Here are a small network's activations along a few directions, averaged over the inputs that share one value of a field.
Values that are neighbours, or in one group, have similar rows; names and order tell nothing.
Strong random noise was added to every row along 2 fixed directions; ignore it. To show where, here is one row again and again, with new noise each time:
[-288  -77 -430   74  -75 -308   83  131  231   98  -28 -232 -183  550
  -49   68   84]
[ 226 -402  411   50  673  252  289 -700 -295  -87  149   61  240 -337
   74  -62   71]
[-187 -210 -143   60  387 -136  218 -397    1  -42  216   59 -243  319
 -108  162   28]
[  46 -246   42   64  220   18  160 -187  -33   40  -40 -183  179    9
   81  -88  108]


M, 9 values:
m6: [-175  534 -262 -128 -289 -323  -84  228  300  -96   34  117 -616  549
 -154  337 -345]
m8: [ -24 -190  -12   62  233  -12  -42   -5   96  208  -52  -82  101  -27
    8   57  146]
m3: [-171  -40  -20  143 -170  -23 -256  616  110  318 -252 -496  172  138
  133   14  276]
m5: [  61  460    6 -148 -569    9 -337  452  146  -14 -234  -39  187  -24
  129  196 -169]
m1: [-284 -151 -108  142    7  -86  -58 -112 -169   28  377  343 -267  -52
 -137  -20  121]
m2: [ 499  390  317 -212 -502   75  -66  248  -54  -68 -510 -375  671 -284
  414 -237 -253]
m7: [ 158  366  -62 -193 -206  -53  110   -8   69  -95  111  345 -432   19
 -190  141 -172]
m4: [-133 -140  -66   50  129  126  -81 -111  -89 -171  112  223  -73 -135
 -173 -133    9]
m9: [-205  -72 -312   48 -167   13  -20  194   27  -66  195  256 -295   33
 -239 -175   47]
The values of M form 3 separate groups.
Question: List the group mates of m3, in the order listed.
Answer: m8
Question: List the group mates of m2, in the order listed.
Answer: m6, m5, m7

U, 9 values:
u8: [ 587  116  494 -297  201  344  129 -529 -239 -205 -153  175  505 -735
   35  -53 -214]
u6: [ 269  448   12 -120 -747  -30 -198  424 -116  -72 -640 -366  530 -413
  314 -655   23]
u5: [  38 -267  -52  143 -105   73   49  342   95  308   86   -6  -75 -117
   50 -319  395]
u2: [ -73  276 -332 -115 -268 -280   17  282  320    8  -69   73 -406  337
 -103  -95 -185]
u7: [-322 -210 -109  150  160   20   39 -255 -291  -54  355  236 -350  -86
 -258 -124  368]
u3: [ 570 -205  717  -63  544  539  250 -305 -186  -20 -193 -382  578 -350
  275  133   67]
u1: [ 126 -212  204  225 -246  228 -273  695   96  281 -536 -785  805  -68
  415   13  208]
u4: [-515 -290 -379  186  220 -309   -6 -146   77   78  356  151 -398  449
 -249  220   51]
u9: [ 127  145  215 -104   -5   14 -106 -167   -9 -148  128  313  121 -148
   89  140 -494]
The values of U form 3 separate groups.
Question: List the group mates of u5, in the order listed.
Answer: u7, u4
Question: List the group mates of u8, in the order listed.
Answer: u6, u2, u9
